Each row below holds a small network's activations on one input, seen along a few directions.
In each table, some parts of the input vary, and every possible input appears once, in random order.
Descriptions start from the smaller parts, as in this example, which fits no table here: one of 4 places along a line, together with either a single point or one of 9 places around a ring or (one of 2 separate values, together with one of 8 places around a ring).
Shared parts are said once, and a part with two or three values counts as separate values.
(in the rows, 128 means zero)

Other details of the inputs vary at random and push rows far along two fixed directions, the same in every table; ignore that.

Rows:
row 1: [ 52 142 164 139 113  96 169 171 145 128 106 160 124]
row 2: [181 111  96 137 121 126 106 107 129 140 122 112 119]
row 3: [ 98 148  71 197  11 189  81  72 183  55 162 188 140]
row 4: [160 114 127 117 185  84 139 123  96 163 106  91 127]
row 5: [ 55 146 177 145 164 105 171 158 145 113 108 159 140]
row 6: [102 143  89 175   9 212  80  88 173  61 176 182 133]
row 7: [164 115 152 113 163  97 130 138  89 166 107  75 117]
row 8: [ 35 151 161 140 121  94 172 159 135 123 114 163 129]
row 9: [ 45 156 172 124 141 115 170 175 131 118 129 161 124]
row 10: [ 49 152 163 136 166 100 178 157 148 117 119 166 139]
row 11: [160 102 146 123 162  89 135 130  86 165  97  80 125]
row 12: [173 118 147 102 158  95 134 150  98 171 108  83 110]
row 13: [184 114 111 119 112 150 105 126 119 136 140 111 117]
row 14: [172 126 105 123 103 136 101 103 108 141 141 108 115]
row 15: [181 112 112 112 131 147 103 118 135 127 139 112 126]
row 16: [174 118 105 114 136 149 100 103 125 124 147 113 132]
row 17: [163 116  91  95 143 154 109 108 113 143 142 112 148]
row 18: [185 111 103 131 134 139 106 106 139 133 129 116 127]
row 19: [ 54 155 149  96 148 135 175 164 139 114 133 159 138]
row 20: [175 112 119 122 137 149  96 107 124 122 135 108 133]
Description of these inputs: either one of 2 separate values or (one of 3 separate values, together with one of 6 places around a ring).
Q: Which other rows does row 1 become when the place on the ring of 6 takes its other values? List them by row number.
A: row 2, row 12, row 13, row 15, row 18
Q: Which other rows belong to the same alternative as row 17? List them by row number.
A: row 19

Rows:
row 21: [ 59 149 145 139 129  91 160 146 136 123 109 143 133]
row 22: [233  95  85 151 116 150  73  84 134 127 137 106 124]
row 23: [ 67 136 153 142 165  99 166 155 148 123 108 162 142]
row 24: [100 124 105 158  66 144 119 114 152 108 133 164 135]
row 25: [197 111 110 143 127 120 107  96 104 142 125  87 112]
row 26: [ 99 134 136 172  87 131 128 127 161 101 113 153 123]
row 27: [ 58 146 154 109 154 130 165 156 127 112 135 157 138]
row 28: [ 71 146 173 141 119  96 162 160 125 129 118 150 111]
row 29: [ 88 151 137 153 116 120 126 139 162 106 137 157 129]
row 30: [112 136 131 152 102 164 116 120 169  89 139 158 141]
row 31: [110 143 119 136  81 180 108 117 148  80 166 162 128]
row 32: [133 140  62 152  58 209  87  60 158  73 181 170 144]
row 33: [219 120  73 100  91 166  94 114 149 130 156 122 111]
row 34: [158 114 128 104 199  84 134 128 101 166 109  92 128]
row 35: [108 125 129 166  63 141 114 126 156 106 127 158 122]
row 36: [222 115  45  93  93 174  93  98 145 140 157 120 123]
row 37: [215 115  81 122  98 175  61  71 131 116 156 104 131]
row 38: [ 86 149 109 129 108 161 119 110 153 100 148 160 144]
row 39: [159 103 144 102 180 102 143 149  89 176 103  82 134]
row 40: [ 94 148 102 153 108 145 128 107 148 104 145 174 139]
row 41: [173 103 113 135 146 105 124 111 112 148 104  99 134]
row 42: [ 87 144 104 125  84 173 112 118 151  92 156 161 142]
row 43: [ 78 149 160 149 149 105 156 153 146 113 130 158 122]
row 44: [183 119 126 116 119 141 112 121  92 147 137  94 113]
row 45: [ 58 154 176 123 119 114 154 177 127 131 120 142 118]
row 46: [166 100 165  98 200 110 138 158 104 156 106  81 127]
row 47: [168 117 157  98 209 109 142 137  96 154 118  86 121]
row 48: [148 110 144  95 180  70 146 138  79 186  94  79 117]
row 49: [195 112  83 117 100 161  92  88  95 144 150 100 126]
row 50: [151 119 140  88 171  99 138 144  79 179 109  78 128]
row 51: [ 64 148 169 147 130  89 157 159 141 121 104 136 116]
row 52: [167 104 161 112 173 106 138 159  95 173 103  81 120]
row 53: [ 70 147 168 136 108  96 149 160 133 128 113 144 115]
row 54: [ 59 144 157 130 133  89 176 154 117 136 117 151 126]
row 55: [162 106 142 100 209 112 143 131 107 155 103  94 143]
row 56: [184 111  98 130 140 109 121  94  94 148 122  93 127]
row 57: [104 144 121 132  75 169  99 126 156  85 160 154 135]
row 58: [ 60 134 160 116 157 127 163 162 141 115 119 151 145]
Q: What do these inputs look like to the network?
A: one of 2 separate values, together with either a single point or (one of 3 separate values, together with one of 6 places around a ring)
Q: The inputs of row 52 and row 39 match in every part but the choice among 2 separate values. If row 44 is changed in the same way as row 52 into row 39, which row does it become?
A: row 49
Q: Start at row 37 and move only the place on the ring of 6, one step at a time. The first step leads to row 57. Which rows follow, in order?
A: row 45, row 53, row 51, row 29
